A small network was shown many inputs. Here are its activations along a few directions, one row for each input.
In each table, some parts of the input vary, and every possible input appears once, in random order.
Descriptions start from the smaller parts, as in this example, which fits no table here: values(2) and (point or ring(11) or (ring(5) and line(6))).
Shared parts are said once, and a part with two or three values counts as separate values.
In the rows, zero is written as 128.

Other details of the inputs vary at random and push rows far along two fixed directions, the same in every table; ignore that.

A family of inputs:
r1: [156 144 116 148 153 149  80 125 111 107 127 150 158 118]
r2: [ 84 107  57  81 120 108 216 193 215 101  94 106 103 175]
r3: [109 107 210 159 105  77 127 124 145 159 133 125  90 133]
r4: [158 143 103 144 144 166  90 126  92 119 129 130 142 116]
r5: [ 99 112 174 144  95 100 131 137 135 165 131 116  87 129]
r6: [ 72 120 148 100  81  59 196 140 157 180 135  85  69 141]
r7: [122 147  66  92 140 113 156 125 152 104  98 135 157 160]
r8: [109 133 188 134  83  88 159 115 107 179 148 101  96 103]
r9: [139 130 180 174 125 152  84 138 111 138 159 121 115 102]
r10: [ 96 126 107  74 114  53 200 125 161 143 101 123 113 165]
r11: [160 152 160 182 159 179  48 114  60 126 181 123 131  83]
r12: [135 130 149 148 128 150  86 126 108 121 126 144 131 127]
r13: [122 125  33  89 154 138 157 165 176  64  73 148 161 169]
r14: [181 143  72 155 180 233  65 156 107  65 123 154 195 125]
r15: [171 160  90 156 166 210  70 129  71  94 143 139 183  95]
r16: [132 139  72  87 132 113 174 128 138  98  94 134 163 148]
r17: [ 89 118  52  59 111  99 245 169 176 111 110 113 135 161]
r18: [114 121 202 151  96  74 121 120 147 163 138 123  86 131]
r19: [159 145  64 115 149 184 133 135 100  86 112 139 188 124]
r20: [112 102  67 110 142 150 157 184 172  86 100 121 147 150]
r21: [176 159 176 166 133 173  63  85  45 131 157 144 165  90]
r22: [100 122 167 137 106  96 138 144 135 165 155 102  82 117]
r23: [125 118 216 182 134 140  95 138 111 152 175 113  98 104]
r24: [148 130 184 165 118 145  74 120 111 134 146 137 121 120]
r25: [124 135 146 151 147 160  98 147 111 124 151 122 124 113]
r26: [140 121  98 140 169 187 104 168 130  82 137 127 162 127]
r27: [115 127 180 136  85  76 126 102 113 177 133 112  75 131]
r28: [168 143 195 193 169 169  39 106  90 117 159 153 159 110]
r29: [102 121 157 143  98  92 136 128 123 161 143 101  76 115]
r30: [180 153 100 148 158 209  90 120  63  97 152 159 205  99]
r31: [110 129 108 113 140 110 138 136 160 111 104 138 134 160]
r32: [151 149  73 126 167 177 109 145 104  93 134 120 147 122]
r33: [137 110 151 159 132 157  90 144 119 125 139 128 140 121]
r34: [132 107 126  92 136 126 136  84 173 136 116 139 113 116]
r35: [113 121  61 107 130 134 159 172 160 104 103 123 132 139]
r36: [154 148  35 109 182 169 112 145 144  62  97 160 192 153]
r37: [ 83 120 151 103  77  34 186 115 161 174 112 107  84 150]
r38: [145 143  84 114 162 167 133 145  98 104 138 128 153 116]
r39: [117 126 175 122  82  88 159 101 109 165 145 131 118 126]
r40: [136 143 189 164 130  95  76  83  93 155 159 127 108 115]
r41: [ 78  88 177 123  76  58 184 143 182 161 108 113  67 163]
r42: [107 112 189 142 115  78 123 121 155 151 136 123 109 141]
r43: [165 151  23 105 175 168 117 139 127  62  88 149 182 150]
r44: [169 148 162 181 142 170  36  92  58 124 158 145 139  98]
r45: [126 137 121 106 112  96 169 116 128 129 125 142 151 135]
r46: [105 128 177 141  79  87 137 111 114 189 144 107  89 119]
r47: [140 114 157 152 129 150  85 132 119 116 133 137 141 129]
r48: [110 118 170 135  90  86 125 121 132 162 130 124  91 131]
r49: [ 88 103  37  79 104  91 208 162 187 109  79 113 103 174]
r50: [120 128  59  89 136 135 177 157 131 109 104 125 142 136]
r51: [ 64 103 160 116  77  61 186 156 173 173 118  99  59 142]
r52: [ 81  86 157  87  89  81 190 103 197 185 121  99  53 113]
r53: [122 113 181 108 124  97 130  60 168 171 136 130  92 112]
r54: [162 112  34  76 174 213 120 107 163  71  90 162 170 130]
r55: [136 146  32  73 154 127 185 133 154  72  83 137 185 166]
r56: [125 129  23  76 136 153 201 166 148  78 103 136 179 146]
r57: [118 117  62 106 125 133 154 164 158 108  97 131 135 148]
r58: [112 125 162 138 104  67 126 105 126 153 132 119  89 129]
r59: [149 141 138 129 128 139 107 108  82 134 132 143 141 118]
r60: [114 122 164 125  96  92 149 118 105 177 138 117  98 119]
r61: [119  96 173 115 106 120 136  83 159 182 137 121  78 100]
r62: [115 107 149 129 120  96 132 139 158 124 118 127 122 142]
r63: [169 126 175 151 173 205  56  79  92 145 177 132 127  62]
r64: [116 105  37 107 156 168 175 195 183  64  83 131 154 163]
r65: [143 143 159 161 127 140  88 118  83 150 155 112 111  99]
r66: [169 159 167 173 135 175  45  89  54 135 158 144 155  97]
r67: [106  98 186 157 101 105 139 145 147 160 133 116  91 135]
r68: [120 137  67  86 136 139 188 153 135 101 115 112 149 137]
r69: [151 155 135 140 149 122  91  99 104 130 133 133 137 129]
r70: [146 145 196 150 122  99  95  89  74 166 155 136 120 100]
r71: [150 143 157 156 149 140  81 117 128 118 141 144 145 133]
r72: [147 154 147 133 138 125 122  94  96 131 150 150 170 121]
Description of these inputs: line(6) and (point or line(11)).
Question: Changing only the line(6) part turns r56 into r30. The same change can be made to r8. Which row results?
Answer: r19
Question: Changing only the line(6) part turns r43 into r32. The same change can be made to r3. Which row results?
Answer: r23
Question: Start at r28 and move only the line(11) part, one step at a time. The first step leads to r42. Which rows follow, in order?
Answer: r71, r31, r36, r40, r69, r7, r10, r55, r72
Question: List by row number the other rows that have the line(6) part in common with r27.
Answer: r12, r21, r24, r39, r41, r44, r47, r48, r54, r59, r66

A family of inputs:
r73: [122 125 193 163 115 134 114 136 108 168 163 114 126  93]
r74: [133 142 112 148 149 139 116 151 116 102 127 129 136 136]
r75: [ 83 111 161 111  84  57 186 143 191 153 128 117  96 153]
r76: [120 132 204 154 132  93  99 130 110 153 162 120 109 126]
r77: [135  99 131 112 129 129 136 113 161 130 111 148 144 136]
r78: [175 135  58 114 179 203  97 116 132  77 113 165 165 114]
r79: [150 122  79 127 137 208 129 168 120  89 120 136 178 129]
r80: [105 100 135 112 100 128 176 150 138 150 131 106  98 131]
r81: [175 140 106 148 170 187  80 124 124  75 130 172 188 126]
r82: [123 137  78 112 144 120 145 155 163  91  94 132 138 163]
r83: [134 143 213 195 125 128  70 141  70 157 164 124 128  97]
r84: [131 128  65 102 133 137 121 119 156  89  85 138 142 159]
r85: [163 139 161 167 157 171  44 102  89 101 130 169 167 124]
r86: [137 178 182 131  94  82 112  47  34 201 173 126 119  85]
r87: [142 145  82 133 172 174 113 171 121  72 118 146 174 147]
r88: [139 124 170 161 117 155  94 127  79 161 164 122 101  85]
r89: [ 91  98 129  79 107  89 198 122 193 147 100 107  93 147]
r90: [130 114  59 103 119 172 155 164 133 100 103 124 128 123]
r91: [117 143  83  49 104  82 237  97 126 141 107 119 146 137]
r92: [ 83 106 227 159  66  55 145 151 111 193 147 107  65 141]
r93: [103 120 201 139  99  96 136 111 123 187 162 102  61  94]
r94: [ 99 144 141  67  75  42 231  94 126 180 128 119 128 138]
r95: [121 136 106 119 142 112 123 137 140 118 129 106 114 139]
r96: [159 144  48 118 181 198  80 120 124  85 107 148 172 130]
r97: [179 145 150 161 180 211  53 104  93 106 147 156 188  97]
r98: [ 79 104 120 114  77  57 200 177 158 149 102 102  75 171]
r99: [137 132 196 151 129 139 102 111 126 154 161 131 130 107]
r100: [152 143  59 122 174 161 107 141 138  67  85 147 174 156]
r101: [106 115 126  96 129 101 158 129 156 139 134 108  88 118]
r102: [145 115  97 120 147 132 115 133 145  91  89 160 164 159]
r103: [131 110  84  98 144 161 143 123 168  91  95 154 167 149]
r104: [148 136 147 153 158 156  90 113  99 135 164 121 121  88]
r105: [ 91 126  96 119  97  88 170 163 153 139 106  95  98 144]
r106: [108 117 100 102 124 108 169 148 184 109  99 136 142 161]
r107: [129 124  91 136 128 160 112 149 100 131 134 125 122 125]
r108: [ 67  94 140 105  53  49 215 181 170 155  95 103  73 176]
r109: [120 108  75  81 130 134 152 115 171 103  87 142 122 136]
r110: [162 155 109 174 167 209  44 129  60 118 154 135 162  81]
r111: [125 130 127 128 144 120 122 138 143 113 103 142 142 158]
r112: [126 110  83 105 129  99 145 130 170 100  74 143 135 168]
r113: [ 78 120 203 142  80  65 141 111 129 208 161  94  41 113]
r114: [137 128 188 154 136 161 108 112  99 150 172 116 115  90]
r115: [122 125  83 108 153 135 148 163 160  80 127 134 161 145]
r116: [170 187 136 139 132 111 106  80  36 137 143 143 177 110]
r117: [112 154  86  70 102  51 215 123 118 135  96 135 156 167]
r118: [101  96 229 144  71  47 137  97 155 185 139 129  85 125]
r119: [130 127  73 108 158 179 152 161 152  85 122 134 169 138]
r120: [133 128  52 118 115 162 138 170 125  90  97 117 138 149]
r121: [139 142  80 127 175 142 113 153 128  78 119 130 154 143]
r122: [132 116  69  98 126 111 136 123 169 104  79 133 131 160]
r123: [110 108  86 116  94 136 177 185 153  99 108 126 141 152]
r124: [161 138 210 166 147 173  69  91  90 151 176 131 130  78]
r125: [137 125  87 125 144 136 112 122 141  84  88 153 150 156]
r126: [144 142 193 188 108 139  62 125  59 164 170 111 101  98]
r127: [127 124  62 120 118 173 129 157 116 112 112 124 128 131]
r128: [ 84 109 124  91  76  34 198 122 203 159  94 108  58 171]
r129: [170 143 146 148 166 185  55  93  93 125 144 144 143  84]
r130: [110 123 207 166 112  84 128 128 129 160 173 110 105 116]
r131: [123 134 170 145 137 116  86 106 104 164 170 111  92  99]
r132: [104 127 108 123 135 108 141 131 145 141 135 106  96 131]
r133: [134 113 111 116 128 125 105  98 142 138 110 140 117 130]
r134: [ 93 119 140 129 126  72 164 158 154 132 125 112 106 160]
r135: [134 125 182 163 129 159 107 124  91 157 164 111 122  80]
r136: [127 120  81  97 165 156 153 154 160  90 126 129 162 141]
r137: [159 188 151 134 108 100 109  64  41 164 159 125 147 105]
r138: [144 145 209 174 119 114  56  85  94 171 153 118  99 105]
r139: [120 107 141 111 117 106 164 119 177 143 121 138 116 144]
r140: [131 126 190 165 141 133 111 118 115 150 175 117 126 104]
r141: [132 111 117 125 115 179 145 148 117 118 125 117 131 115]
r142: [146 125  63  96 187 193 135 143 140  70 125 129 169 126]
r143: [130 134 184 181 118 137  97 144  97 145 163 125 143  94]
r144: [151 151  54 134 178 167 104 149 125  78 123 119 159 138]
r145: [164 106  65  95 168 189 125 115 149  77  93 154 176 131]
r146: [190 157 128 157 184 220  38 104  81 102 157 153 167  76]
r147: [ 79 116 111 120  94  60 191 173 161 140  97  98  92 154]
r148: [111 153 101  74  93  62 213 113 120 138 119 135 160 148]
r149: [137 109  82  90 147 149 168 122 174 102 102 140 135 143]
r150: [148 110 114 110 137 143 109  98 140 123 109 147 128 112]
r151: [115 125 187 155 106 116 116 123 102 183 159 105  84  78]
r152: [119 133  89 108 144 123 148 164 165  92  98 142 148 169]
r153: [128 124 155 144 120 130  80  80 115 149 133 139 105 110]
r154: [139 119  72 114 147 164 123 132 158  64  96 167 183 150]
r155: [202 189 107 126 164 189  78  65  14 119 160 158 202  68]
r156: [ 72 108 136 101  87  63 210 167 189 141 122 109  94 159]
r157: [130 127  96 120 133 107 141 133 160 106  94 142 124 161]
r158: [153 140 152 182 120 168  72 143  67 115 139 130 137 114]
r159: [108 137 119 125 116 111 141 143 139 131 126 104 100 140]
r160: [107 114  92  97 118  97 159 117 177 143 104 131  92 152]
r161: [147 126  59 112 187 193 143 144 140  73 124 126 168 128]
r162: [143 152 210 175 117 115  61  96  97 168 166 115  97 102]
r163: [143 133 193 165 129 114  83 109 113 144 144 152 121 131]
r164: [ 86  86 160  90  86  79 186  96 185 159 108 117  79 141]
r165: [134 124 186 178 109 142  96 146  88 144 166 130 134 108]
r166: [100 106 249 164  70  91 132 127 108 210 179 104  74 109]
r167: [122 137 220 192 123  79  92 112  96 164 170 103  86 110]
r168: [111 129  66  91 134 125 153 140 172 118 104 124 117 149]
Question: What is each input in this table made of?
Answer: ring(8) and (point or line(11))
Question: Changing only the ring(8) part turns r125 into r154. The same change can be made to r167. Which row results?
Answer: r130
Question: Changing only the ring(8) part turns r144 into r104. The same change can be made to r159. Which row results?
Answer: r93
Question: Which other rows does r132 become when the line(11) part takes its other values? List them by row number.
Answer: r96, r107, r110, r113, r127, r131, r133, r153, r160, r168
Question: Which other rows does r89 become when the line(11) part takes its other values? List them by row number.
Answer: r80, r114, r124, r135, r141, r142, r145, r149, r161, r164
Question: Which other rows does r86 become when the ring(8) part takes its other values? List them by row number.
Answer: r91, r94, r116, r117, r137, r148, r155
Question: List by row number the other rows that have the ring(8) part in common with r134.
Answer: r76, r83, r85, r87, r92, r102, r108, r111, r117, r152, r163
Question: List by row number the other rows that have the ring(8) part in common with r77.
Answer: r73, r79, r94, r97, r99, r103, r119, r136, r139, r140, r166

A family of inputs:
r169: [167 156 103 119 159 178  92  87  83 119 144 139 159  97]
r170: [128 127 182 150 114 115  85  95 106 171 145 121  86 106]
r171: [128 112 175 129 106 106 134 105 136 147 129 138 121 127]
r172: [ 93 112 107 102 116  72 158 136 182 140  99 108  73 157]
r173: [ 91 102 120 100 118  68 178 149 205 121  92 128 107 177]
r174: [ 84 116  95 100  94  78 197 174 157 130  98 109 106 168]
r175: [125 120 197 162 127  99  93 117 145 143 141 136 110 137]
r176: [112  94 167 143 126 165 122 139 149 162 160  97  74  85]
r177: [139 125  37  79 157 158 170 140 167  66  85 161 186 161]
r178: [ 74  86 125 116 100 126 206 202 175 141 137  84  85 129]
r179: [165 171 130 149 152 164 102 117  48 120 162 135 180  94]
r180: [129 134 161 129 112 112 114  87 107 168 145 124  95 104]
r181: [ 93 135 110  89  90  73 213 143 135 148 123 105 116 145]
r182: [117 137 167 168 115 103 106 152 110 140 147 113 107 135]
r183: [121 126 161 146 124 109  94 107 131 151 132 116  86 120]
r184: [100 128 103  69 105  69 200 101 154 159 113 108  95 133]
r185: [155 156 136 180 159 165  63 149  74 103 151 134 156 119]
r186: [125 115 191 145 115 107 109 109 132 149 134 140 118 129]
r187: [138 130  36 108 169 158 113 151 164  74  90 135 140 156]
r188: [133 127 175 146 107 120  94  93 109 171 140 119  89 105]
r189: [155 102 161 163 171 230  82 147 130 105 165 138 155  86]
r190: [149 142 101 142 133 163 116 148  85 105 130 134 160 122]
r191: [135 129 200 140 114 105 119  81 110 166 155 137 131 108]
r192: [108 127 127 129  93 103 158 154 124 141 120 113 114 141]
r193: [154 153 136 181 153 170  64 146  74 101 149 133 158 117]
r194: [107 129 152 150 100  96 132 154 120 145 135 113 106 133]
r195: [148 140  65  80 162 147 166 118 145  83 105 153 193 140]
r196: [145 152  73 121 143 156 140 143  91 101 129 134 178 127]
r197: [142 137  34  83 154 157 149 117 135  99 102 136 157 133]
r198: [163 135 156 171 167 171  54 115 111  97 138 156 166 122]
r199: [137 137 210 135 113 106 122  76 106 168 162 135 131 104]
r200: [153 124 111 127 146 167 110 123 135  96 110 155 169 136]
r201: [145 122  95 128 155 157 108 139 154  82 104 157 168 145]
r202: [133 123  14  89 158 160 136 153 171  71  76 137 148 154]
r203: [102 107 125  96  90  80 169 112 156 161 109 111  75 134]
r204: [114 140 169 144  94  95 142 128  92 164 152 117 111 117]
Question: What is each input in this table made of?
Answer: values(3) and (point or line(11))
Question: Changing only the values(3) part turns r185 into r173. The same change can be made to r178. Which row results?
Answer: r189
Question: List by row number the other rows that have the values(3) part in common with r183.
Answer: r169, r170, r172, r176, r180, r184, r187, r188, r197, r202, r203
Question: Start at r175 and move only the line(11) part, one step at a time. The first step leads to r173. Which rows follow, in order?
Answer: r198, r201, r186, r200, r171, r177, r191, r199, r195
